Each row below holds a small network's activations on one input, seen along a few directions.
In each table, some parts of the input vary, and every possible input appears once, in random order.
A made-up example of a description, with smaller parts first: one of 6 places along a line, together with either a single point or one of 11 places along a line or (one of 2 separate values, together with one of 8 places around a ring).
Shared parts are said once, and a part with two or three values counts as separate values.
In the rows, zero is written as 128.

Other details of the inputs vary at random and push rows far along three fixed directions, the same in every table; ignore that.

Table:
R1: [153 164 160 118 130 128 130 125 118 150 141 126 117 173]
R2: [136 128  84 117 141 140  32 105  72 157  97 132 128 130]
R3: [146 119 148 143 138 125 184 137 134 128 175 102 153 165]
R4: [115 140  78 113 129 115  67 107  59 159  95 110 125 105]
R5: [145 219 159 171  67 133 107 102 131 143 151 102  96 132]
R6: [125  97  97 133 134 144  51 104  77 173  96 123 142 138]
R7: [109 104 114 158 119 136  97 114 142 152 100 134 113 102]
R8: [155 155 144 170 109 144 147 152  90 139 135 122 135 156]
R9: [137 197 170 182  53 132 121  95 125 161 147 105 111 134]
R10: [ 94  87 138 135  91 152 118 131 199  99 137 148 140  86]
R11: [149 143 174 142 111 138 137 119 119 158 146 122 129 171]
R12: [134  28  60  51 225  74 191 160  91  88 132 124 211 145]
R13: [108 145  70 111 130 107  73 101  82 165 100 120 130 122]
R14: [154 126 134 133 152 118 175 135 126 119 168 102 147 175]
R15: [163 153 163 130 122 124 126 123  98 127 145 135 127 163]
R16: [ 80 102 129 129 109 117 146 136 209  96 113 156 111  84]
R17: [125 195 163 183  62 140 121  91 133 178 151 105 104 154]
R18: [ 95 117 133 120  99 150 112 134 210  90 135 150 125  84]
R19: [167 155 154 123 129 141 126 124 121 144 142 119 120 173]
R20: [ 88 117 128 121 111 124 143 141 207  90 117 159 110  67]
R21: [ 90 120  93 125 122 138  97 125 144 138 118 104 116 104]
R22: [167 150 170 165 116 125 149 122 107 135 141 134 113 133]
R23: [100 135  97 139 106 152 105 158 126 123  96 129 115  98]
R24: [118 111  81 142 129 116  70 110  66 150 106 106 154 108]
R25: [101 124  76 128 152 149  69 102  61 144  77 129 162 138]
R26: [ 73 115 118 104  99 128 154 134 203 108 130 122 123  86]
R27: [174 133 147 121 165 115 178 146 131 124 143 130 121 155]
R28: [139 138  80 128 155 110  52 110  54 152  77 141 112 102]
R29: [169 142 167 124 145 118 183 149 124 108 144 131 110 127]
R30: [101 112 118 147 112 121  99 116 126 137  98 151 119  82]
R31: [169 144 164 169 121 134 145 119 111 141 145 129 113 141]
R32: [168 129 153 126 154 101 182 139 106 104 140 145 126 146]
R33: [155   9  75  58 231 113 153 163  94  77 135 141 205 149]
R34: [107 133  57 110 149 113  66 102  75 169 101 118 134 131]
R35: [141  30  63  59 222  78 185 161  87  77 135 123 214 134]
R36: [ 98  90 126 148 113 143 140 135 221  79 129 149 117  76]
R37: [159 170 163 117 123 126 131 126 108 133 149 139 120 155]
R38: [155 124 162 105 149 108 164 141 115 116 147 133 142 174]
R39: [140 222 158 162  63 129 115  96 132 151 147 109  96 134]
R40: [ 98 128 102 126 109 130  98 126 137 119 119 109 123  84]
R41: [ 80 110 110 130 113 141 136 139 218  85 151 120 138  82]
R42: [ 87 113 134 116 111 128 149 145 196  95 112 150 101  62]
R43: [130  98 100 136 128 145  51 106  78 159 108 132 143 129]
R44: [144 159 133 142 122 117 148 111 110 144 153 108 128 175]
R45: [143  27  64  69 225  84 178 165  90  69 138 117 213 131]
R46: [169 147 152 156 133 125 148 122 122 136 135 127 102 162]
R47: [171 131 153 118 161 121 176 146 119 130 135 123 108 147]
R48: [150 121 175 117 134 120 170 139 120 135 153 131 149 165]
R49: [111 133  96  99 143 114  52 115  76 162  89 138 124 128]
R50: [122 116  79 133 155 107  66 105  67 164  77 141 111 130]
R51: [ 84 113 104 134  98 118 113 110 143 146 116 121 145 103]
R52: [111 111 116 132 109 143  74 119 145 110 118 144 129 106]
R53: [156 149 174 141 107 133 131 119 102 145 151 136 131 154]
R54: [ 81 107 124 120 120 128 147 140 221 107 118 152 107  84]
R55: [121 205 179 187  70 176 121  93 124 164 129 118 124 153]
R56: [107 104 117 134 110 153  83 116 164 127 114 128 125 127]
R57: [127 128  62 149 134 135  61 142  52 141  79 130 140 132]
R58: [ 92 112 120 142 114 114 104 116 133 149  95 149 114  94]
R59: [153 169 130 137 132 125 139 121 114 145 157 101 122 166]
R60: [158 145 154 109 156  96 184 144 120 121 137 144 116 148]
R61: [143 168 181 114 113 128 142 132 116 144 138 125 102 157]
R62: [158 141 169  99 136 127 164 144 113 117 152 135 126 150]
R63: [ 94 107 116 124 115 138  86 119 155 133 110 135 124 127]
R64: [149 173 171 129 122 112 158 130 111 146 123 132  83 138]
R65: [178 126 151 134 156 108 174 140 108  99 143 139 128 144]
R66: [ 90 103 136 111  98 154 120 139 201  91 132 145 118  80]
R67: [155 127 141 141 145 120 175 138 129  99 175 104 150 160]
R68: [152 123 150 149 136 125 176 138 124 117 176 102 156 154]
R69: [ 80  92 132 143 110 131 141 130 201 126 116 149 119  87]
R70: [102 113 125 137 116 142 133 136 218  92 125 148 109  70]
R71: [113 136  96 122 145 116  70 113  79 176  73 133  89 111]
R72: [ 98 104 130 130 115 147 140 140 211  95 120 141 101  64]
R73: [ 96 142  85 114 148 156  69 107  60 158  76 123 139 122]
R74: [169 126 167 109 137 145 164 142 131 113 161 124 129 157]
R75: [ 68 104 112 106 110 138 155 137 211 108 138 122 124  91]
R76: [ 85  99 137 113  99 165 119 135 215 111 122 130 112  97]
R77: [149 161 170 117 122 137 132 127 110 156 135 119 104 167]
R78: [165 151 131 127 146 130 178 175 109 108 142 129 146 157]
R79: [154 140 146 124 144 125 174 144 121 113 169  98 133 147]
R80: [140 154 153 113 154 145 197 142 137 104 150 128 166 165]
Description of these inputs: one of 4 places along a line, together with either one of 2 separate values or (one of 3 separate values, together with one of 6 places around a ring).
Q: Changing only the place on the line of 4 turns R57 into R8. The same change can be made to R56. Which row results?
A: R6
Q: Changing only the place on the line of 4 turns R28 into R22. The same change can be made to R34. Which row results?
A: R17
Q: Changing only the place on the line of 4 turns R74 into R43. The same change can be made to R73. Which row results?
A: R55
Q: Change only the choice among 3 separate values in R61. List by row number the other rows that result.
A: R26, R64
Q: Change only the choice among 2 separate values in R80. List by row number the other rows that result.
A: R78
Q: Change only the place on the ring of 6 in R54. List by row number the other rows that result.
A: R20, R27, R28, R60, R70
Q: Change only the place on the line of 4 in R59. List by row number the other rows that result.
A: R3, R14, R21
Q: Change only the place on the ring of 6 in R47. List by row number the other rows that result.
A: R29, R42, R64, R71, R72

Table:
R81: [105 121  97 104 131 155  92 139 133 117 106 130 134 113]
R82: [142 104 151 144 132 124 177 153 160  87 134 154 138 123]
R83: [109  99 109 104 153 104 173 135 132 133 131 110 142 133]
R84: [163 136 140 125 148 103 171 116 112 124 167 105 139 154]
R85: [176 150 122 112 160 119 141 147  60 126 122 134 120 141]
R86: [ 98 106 122 108  89 144 105 143 167  96 143 118 145  91]
R87: [ 92 131  89 122 128 125 109 116 125 123 110 127 143  96]
R88: [144 137 125 123 142  97  97 116  81 160 105 144 100 143]
R89: [126  85 122 123 153 153 150 145 129 117 126 131 165 140]
R90: [ 98 109 143 125 116 125 142 132 178 135 118 143  98  93]
R91: [174 116 132 141 163 122 148 139  49 141 114 135 138 151]
R92: [ 98 105 104 141 119 121 122 113 142 147 124 107 129 109]
R93: [ 98 147  92 112 123 125 119 136 144 125 115 113 121 104]
R94: [117 105 143 108 134 139 162 148 169  98 134 145 157 143]
R95: [155 123 126 142 141 100  94 115  83 154 109 138 106 141]
R96: [103 139  80 121 127 130 113 137 125 118 114 117 134 102]
R97: [167 159 181 120 133 108 169 126 129 127 152 135  98 144]
R98: [127 115 116  78 161 136 133 152 129 110 124 124 138 141]
R99: [121 116 121 145 125 135 110 124 129 106 106 149 124  90]
R100: [111 110 107 130 130 153  87 118 131 118 108 137 150 111]
R101: [101 121 119  94 140 138  95 118 136 127 105 135 134 119]
R102: [121 114 109 115 127 150  91 129 155 128 129 124 121 120]
R103: [131 162 166 135  67 140 104 104 132 130 157 120 129 122]
R104: [106 122 113 104 141 116 106 124 127 126  97 154 116  85]
R105: [111 117  82 126 132 120 104 122 134 125 122 104 125 105]
R106: [105  99  76 139 139 118  91 109 116 123 119 117 150  98]
R107: [127 137 109 169 115 126 103 104  87 167 123 103 128 132]
R108: [159 152 141 145 144 120 167 129  99 114 161 115 155 149]
R109: [155 144 142 175 110 119  95 111  99 144 111 139 103 137]
R110: [133 129 179 156 101 131 159 128 178 135 141 131  95 117]
R111: [ 99 116 111 107 133 149  94 119 135 120 105 141 145 109]
R112: [ 98 110 122 108 123 132  97 118 153 137 119 142 122 137]
R113: [137 117 140 104 149 103 164 149 134 116 126 156 126 129]
R114: [124 119 107 116 148 105 166 143 120 113 132 130 162 141]
R115: [ 84 104 109 101 138 144  98 127 126 148  95 134 133 121]
R116: [125 124 123 100 153 101 169 124 139 112 148 116 140 132]
R117: [132 121 101  92 161 104 164 145 127 110 139 105 136 134]
R118: [105 103  89 135 126 104 109 112 137 136 119 119 138 119]
R119: [157 146 154 166 112 114 174 124 129 122 170 115 137 165]
R120: [134 116 124 137 136 126 177 152 165  85 165 107 147 125]
R121: [113 184 147 156  74 117 127  98 159 150 136 117  95 140]
R122: [119 133 193 168  75 171 171 127 221 117 166 126 119 133]
R123: [132 116  93 126 158 125 151 156 116  96 141 112 158 123]
R124: [148  85 131 108 168 103 149 133 129 105 134 140 131 112]
R125: [ 89  99 116 106 131 141  98 119 138 151 110 131 122 125]
R126: [134 174 146 134 120 118 161 123 108 163 132 107 120 153]
R127: [167 134 153 132 137 125 124 119 110 153 147 127 132 181]
R128: [114 113 108 126 130 119 110 134 123 123  93 162 125 102]
R129: [111 175 175 157  76 169 122 117 152 151 124 126 106 138]
R130: [176 153 162 142 119 154 152 138 137 118 169 117 124 168]
R131: [151 126 108 134 143 141  70  99  72 152 119 128 140 147]
R132: [129 171 166 176  72 161 107 116 158 138 132 135 116 146]
R133: [145  91 133 128 141 135 147 135 144 113 147 140 159 158]
R134: [152  99 155 135 141 121 176 140 162  85 146 144 133 114]
R135: [133 162 126 116 118 143  74 112 103 156 122 117  93 152]
R136: [ 98 141 165 164  68 167 108 109 203 153 139 127  96 117]
R137: [129 106 105 121 142 120  96 137 132 122 110 130 104  94]
R138: [ 92 143 104 113 127 118 121 116 142 128 115 123 131 102]
R139: [150 136 138 152 141 125 178 140  95 134 150 107 156 154]
R140: [164 136 139  91 168 120 126 115  78 147 139 126 134 176]
R141: [134 140 121 119 147 114 102 125  62 176  90 137 112 125]
R142: [122  78 127  98 132 124 139 144  99 124 149 118 171 131]
R143: [107 121 123 136 108 169 114 145 183  96 130 130 133 108]
R144: [126 142 116 108 143 126  78 114  75 162  98 135 129 164]
R145: [144 185 135 129 115 128 102 132 101 149 112 132  84 118]
R146: [158 145 182 129  89 120 151 130 119 124 172 119 147 166]
R147: [102 120 128 122 120 133 130 130 159  99 111 156 118  79]
R148: [142  86 157 144 137 126 185 149 160 105 140 137 131 119]
R149: [ 85 111  99 155 108 128 125 135 167 106 126 132 151 100]
R150: [120 129 119 107 142 101 172 140 139 121 134 127 148 142]
R151: [148 103 113 121 159 129 148 162 120  88 124 138 136 112]
R152: [160 159 134 163 113 134  92 123 100 134 118 125  91 122]
R153: [150 144 121 124 153 114 171 136  66 151 134 111 152 161]
R154: [146 173 137 129 117 121 101 125 106 150 121 126  75 124]
R155: [146 158 145 138 114 143  80  92 117 160 135 123 111 147]
R156: [124 173 171 166  80 148 133 123 140 148 117 138  88 113]
Q: What do these inputs look like to the network?
A: one of 4 places along a line, together with either a single point or (one of 3 separate values, together with one of 6 places around a ring)
Q: Changing only the place on the line of 4 turns R156 into R147. The same change can be made to R110. Which row results?
A: R124
Q: Changing only the place on the line of 4 turns R95 into R137. The same change can be made to R82. Which row results?
A: R151
Q: Change only the choice among 3 separate values in R96. List by row number the other rows that result.
A: R81, R85
Q: Change only the choice among 3 separate values in R93. List by row number the other rows that result.
A: R98, R145
Q: Change only the place on the ring of 6 in R155. List by row number the other rows that result.
A: R100, R101, R111, R131, R140
